These are the activations of a small neural network, seen along a few directions. Each row is one input.
Each table varies a few parts of the input and shows all the possible inputs, shuffled.
Descriptions start from the smaller parts, as in this example, which fits no table here: one of 4 places along a line, together with either a single point or one of 11 places along a line or (one of 2 separate values, together with one of 8 places around a ring).
Shared parts are said once, and a part with two or three values counts as separate values.

Rows:
R1: [ -5 -21  34   2   4   0  19 -14 -21  11 -13  31 -14  28  19]
R2: [ 25 -28  -7   8  19  57  -6  11 -42   9   7 -19  -1 -22 -20]
R3: [ -6   0 -39 -25  57 -32 -15  55  26 -29 -46  33  -5 -15  28]
R4: [ 21 -19  25 -54 -30   9  32 -16 -30  27 -43  22 -16 -22  70]
R5: [ -16   78 -101   14   20  -22  -27   54   76  -41  -14  -33   50  -59
  -46]
R6: [  0 -28  16  26  19  28 -10 -16 -17  12  16   7   7  20 -32]
R7: [-11   3  14  23 -14 -13   3 -18 -10  -2  46 -27   1  30 -23]
R8: [ -4  15  26   1 -11   5  10 -30  11  19  46 -26  29   3 -45]
R9: [ -9  40 -51 -22  39 -29 -25  38  60 -24  21 -31  36 -41 -44]
R10: [ -19   53 -116   18   32  -29  -12   62   59  -52  -24  -29   25  -30
  -46]
R11: [ -5  13  34  12 -18   4  -1 -36  22  17  49 -25  11  11 -38]
R12: [ -4 -11  34  17 -17 -13   2 -12 -26   6  -8  29 -17  32  33]
R13: [ -1 -25  24  39  11  27 -23 -19  -6  11  20   7 -10  33 -24]
R14: [ -4 -29  19  32  -7  25 -43  -9 -35  -6  27  -3 -10   9 -15]
R15: [ -9  39 -94  10  34 -34  -9  75  37 -49 -88  44  -1 -32  33]
R16: [-12  -2  20  21  -8  -6   8 -22   4   9  42 -22 -12  33 -31]
R17: [ 21 -18  29   1   0  22  35  -2 -33  16 -16  12 -27  16  24]
R18: [ -4  21  26  19 -25  -9  -7 -30   7   8  51 -30  23   6 -30]
R19: [ -7 -17  48 -26 -54 -18  -2 -32 -23   8 -19  32 -24   8  74]
R20: [ -5   1 -16 -65  25 -50  -6  25  42  -5 -68  48   0 -28  62]
R21: [ -4 -19  46 -33 -29 -14  28 -40  -6  25 -31  41  -5  21  56]
R22: [-17  19 -58 -17  58 -35 -12  48  42 -33   9 -34  16 -21 -42]
R23: [  0 -15 -62   3  76   5 -50  56  30 -28 -15   9  15 -25 -36]
R24: [-10  -5  11   5  -3   0  18 -22  -6  12  38 -18   5  24 -40]
R25: [  -3   25 -117   39   53    9  -48   70   44  -45  -46   15   21  -37
  -38]
R26: [ 15   3  -6 -17  -2  30  23   1 -28   6  31 -46  -4 -12 -25]
R27: [-14  -4  17  10 -25  -3 -12 -13 -23 -11  53 -32 -10  16 -20]
R28: [ 23  15  22  -1 -17  27  25 -23  -1  22  43 -46  15 -12 -42]
R29: [  -9   38  -80  -25    2  -52    7   49   50  -31 -106   59    7  -39
   80]
R30: [ 20 -19  44 -35 -34   3  45 -32 -18  29 -39  23 -16  10  65]
R31: [ 31 -27   9  26  12  57   3  -9 -27  16  13  -7  -8   6 -29]
R32: [ 14  -1  10   4  -5  19  34 -12 -18  10  35 -45  -3  14 -32]
R33: [  0 -18  15  45   3  13 -26 -12 -22   3  23   3  -1  28 -15]
R34: [ 21  16   4 -20 -14  36  14  -7 -11  16  40 -52  21 -40 -34]
R35: [ -8  17  29   7 -36  -1 -24 -20  -7  -1  58 -39  12  -8 -26]
R36: [ -7 -19  55 -21 -36 -17  19 -43   4  25 -28  40 -23  30  64]
R37: [ 20 -18  12 -22  -2  29  23  10 -44  13 -23  13 -18 -12  32]
R38: [ -4 -13  46 -16 -44 -28  14 -40 -10  16 -29  39 -11  25  73]
R39: [ -7 -22  35   4 -28   1 -14  -8 -38  -3  -3  25 -34  14  34]
R40: [ -7 -17  43  12  -5  -1   7 -17 -10  13  -9  30 -27  38  25]
What is each input in this table made of? -> one of 5 places along a line, together with either one of 2 separate values or one of 6 places along a line
Which other rows does R36 become when the place on the line of 6 takes its other values? List them by row number. -> R4, R19, R21, R30, R38
Which other rows does R8 become when the place on the line of 6 takes its other values? List them by row number. -> R11, R18, R28, R34, R35
Which other rows does R25 become when the place on the line of 5 takes its other values? List them by row number. -> R5, R10, R15, R29

Rows:
R41: [ -6  21 -81  -1  65 -11 -16  59  44 -32 -24  -6  20 -29 -37]
R42: [  5 -10  41  21 -16  24   1 -29 -26  16  57 -31  -2  19 -34]
R43: [  3 -15 -11  18  11  12 -17  11 -11  -8 -11  13  -9   2   1]
R44: [ -15   62 -100   -1   28  -35  -28   61   66  -45  -22  -20   39  -52
  -33]
R45: [ 12 -10   0  -3 -10  20  16  -1 -20   8 -19  10  -9  -3  15]
R46: [  7 -12  11 -25 -10   1  11  -3 -13   7 -22  17 -12  -7  37]
R47: [ -8  -5  24   1 -15 -17   6 -20   2   6  -5  15  -9  22  22]
R48: [  3  -2  49 -16 -27  -9  23 -32 -10  23   9   2  -4  15  25]
R49: [ -7 -10   4 -14   1 -17  -3   1   7  -2 -34  36 -10   3  39]
R50: [  4  -7  53  -9 -31   9  21 -43 -18  27  42 -23   0  18  -7]
R51: [  2 -14  10  28   4  23 -16  -4 -22   0  30 -12  -4  12 -28]
What is each input in this table made of? -> either one of 2 separate values or one of 9 places around a ring

Rows:
R52: [  7  32 -32  -9 -22   0   9  18  14  -7 -27  -9   7 -28   6]
R53: [ -6  32 -40 -36  15 -50   0  28  48 -15 -34  13  18 -32  23]
R54: [ 14 -11 -27  26  34  39 -14  19 -14  -6  31 -32   5  -6 -56]
R55: [ -6  -6 -45  -5  47 -17 -19  41  28 -18 -48  40  -2 -17  19]
R56: [-19  24 -12 -14   3 -36  16  -7  42  -2  -6  -2  16   5   0]
R57: [  5 -24  26  39   6  35 -22 -18 -27   7  58 -29  -2  23 -52]
R58: [-26  18  30  -5 -30 -41   4 -26  16   3   8   6   0  22  19]
R59: [-16  11  48   8 -40 -23  -4 -41   4  12  43 -17   7  23  -4]
R60: [-14 -14 -17  20  35 -12  -6  11  17 -13 -24  29  -3  26  -6]
R61: [ 35 -67  88 -18 -26  53  45 -45 -81  49 -12  33 -41  30  57]
R62: [ -9 -25  38  41  -9   5 -21 -27 -21   3  30  10 -11  43 -12]
R63: [-10  25 -14 -29 -25 -34  -5   7  19  -8 -25  11   8 -25  42]
R64: [ 33 -28  89 -60 -55  24  66 -62 -47  54   2   5 -29   7  62]
R65: [ 17  -5 -59   7  51  33 -13  48   2 -20 -17 -15   1 -32 -30]
R66: [ -7 -10 -20   5  10 -10 -25  28  -7 -18 -36  35 -17  -8  38]
R67: [-21 -17  23  26   2 -14 -15 -10  -4  -6  -7  34 -19  39  12]
R68: [  3  24 -16  -8   1  11   2   3   6  -1  39 -53  27 -21 -46]
R69: [  9  35 -48 -25  17  -1  12  33  23 -10   0 -32  24 -47 -25]
R70: [ -3   9  30  11 -25   9  -2 -34  -7  11  66 -47  18   9 -46]
R71: [ 15  -4 -42  29  10  29  -8  33 -12 -15 -40  21 -10 -11  -4]
The inputs of R63 and R66 match in every part but one. If R59 is changed in the same way as R63 into R66, which row does it become? -> R62
What is each input in this table made of? -> one of 2 separate values, together with either a single point or one of 9 places around a ring
Which other rows does R58 become when the choice among 2 separate values takes its other values? List them by row number. -> R67

Rows:
R72: [ 15 -26 106 -22 -73  12  45 -81 -61  49  30   0 -35  38  58]
R73: [ 11 -48  35 -17  -2  17  13 -10 -37  15 -64  67 -32   4  82]
R74: [-33   2 -40  13  59 -46 -30  43  46 -27 -40  42  -4  11   1]
R75: [-42  41  -6 -30   3 -82  15  -3  59 -11 -12   7   5  14  22]
R76: [-24  11 -59  66  34 -11 -62  42  33 -46  -7   8  17   1 -41]
R77: [ -1  25 -29 -47  -5 -44  15  17  43 -12 -73  28  12 -31  60]
R78: [  7 -14 -49 -16  31 -10 -18  55  13 -24 -96  70 -13 -27  56]
R79: [  6  -1  53 -53 -52 -21  47 -37 -17  22 -35  30 -29   4  89]
R80: [ -7  21  23   4 -16   9  15 -38   3  14  72 -63  21  11 -53]
R81: [-24  47 -39  21 -15 -35 -32  12  53 -29  20 -30  28 -17 -32]
R82: [ 13 -73  97  12 -35  43  18 -53 -90  42   7  42 -41  48  49]
R83: [ -3  63 -90  -8  19 -13 -12  50  40 -27 -17 -31  32 -57 -25]
R84: [ 22  28 -10 -48  -9   9  30   8   9   5  39 -59  13 -42 -32]
R85: [  4 -19   2  49  22  46 -23  -5 -12   6  60 -32  14  19 -88]
R86: [ 30 -21 -39  -8  55  49  -5  37  -3  -2   1 -18   9 -26 -47]
R87: [  12   21 -109   23   53   23  -40   80   21  -37  -31   -5   30  -52
  -44]
R88: [  1  -4  85   5 -57  10  26 -67 -37  33  81 -44  -7  38 -23]
R89: [ 12 -51  68  56 -12  46  -2 -49 -63  28  65 -13 -19  63 -36]
The inputs of R88 and R89 match in every part but one. If R75 is changed in the same way as R88 into R89, which row does it become? -> R74
What is each input in this table made of? -> one of 2 separate values, together with one of 9 places around a ring
Which other rows does R80 become when the choice among 2 separate values takes its other values? List them by row number. -> R85
